These are the activations of a small neural network, seen along a few directions. Each row is one input.
Each table varies a few parts of the input and shows all the possible inputs, shuffled.
Descriptions start from the smaller parts, as in this example, which fits no table here: one of 5 places around a ring, together with either a single point or (one of 2 separate values, together with one of 4 places along a line) or one of 9 places along a line.
Shared parts are said once, and a part with two or three values counts as separate values.

Other details of the inputs shift rows strongly along three fixed directions, in all tables alike. That doesn't count.
These rows show it; all are for the same input, with only those details redrawn:
  57  346   38   51 -120 -144  245  237  139  -88  409 -174
  48 -119 -140  125  273 -305  -35 -368 -214 -259 -772  -54
 135  153  372  616  199 -634   92   50   29 -108 -596 -160
   2  -59 -635 -522    8  195   72 -337 -219 -314   39  -75

A family of inputs:
r1:   13  257   22  -28  -47 -145   94  424  194 -147  435 -147
r2: -719  229  471   14  198  568 -208 -216  119  410  -63  697
r3:  226 -531 -592 -468 -276  290 -208 -155 -220  -28   63  133
r4:    2  -59 -635 -522    8  195   72 -337 -219 -314   39  -75
r5:  387 -142  509  788 -142 -411 -131   44  -76  154 -611 -146
r6:  151 -470 -550 -487  -66  315  -28 -272 -279    7  149    9
r7:  119    4  150   19 -116 -128  187  276  124  167  469 -210
r8:  260 -135  170  108 -467  -85   46  311   36  257  512   25
r9:   98   54  115  -22 -105 -194  160  268  260   -4  478 -146
r10: -697  157  506   16  -73  544 -308 -224   87  439  -65  835
r11:  256  -64   43  118 -124  -28   68  413  169  169  405 -108
r12: -723   92  446 -186  348  391 -331  -90  513  194  -61  654
r13:   77 -135 -549 -528   25  351  -26 -366  -92 -316   36 -225
r14:   57 -278 -645 -470   -5  344  -92 -102 -339 -137   96   -2
r15:   57 -173 -110  158  256 -230  -22 -364 -342  -86 -768 -115
r16:  252   12  486  671  209 -443   17   29    4   59 -632 -385
r17:  268  127  129  196 -187  131  124  236   70  146  408 -284
r18: -710   50  486  -28   12  486 -436  -23  118  359  -93  837
r19:   28  201   51   18  -55  -82  119  433   57   22  425 -216
r20:  136 -437 -113   86  330 -240 -169 -211 -119  -58 -754  -91
The inputs of r9 and r8 match in every part but one. If r1 is changed in the same way as r9 into r8, which row does it become? -> r18
What is each input in this table made of? -> one of 4 places along a line, together with one of 5 places around a ring
Change only the place on the line of 4 in r16. List by row number the other rows that result. -> r5, r13, r17
A walk changes only the place on the ring of 5. It starts at r17 and steps to r6. List the rest of the walk in order. -> r11, r14, r2
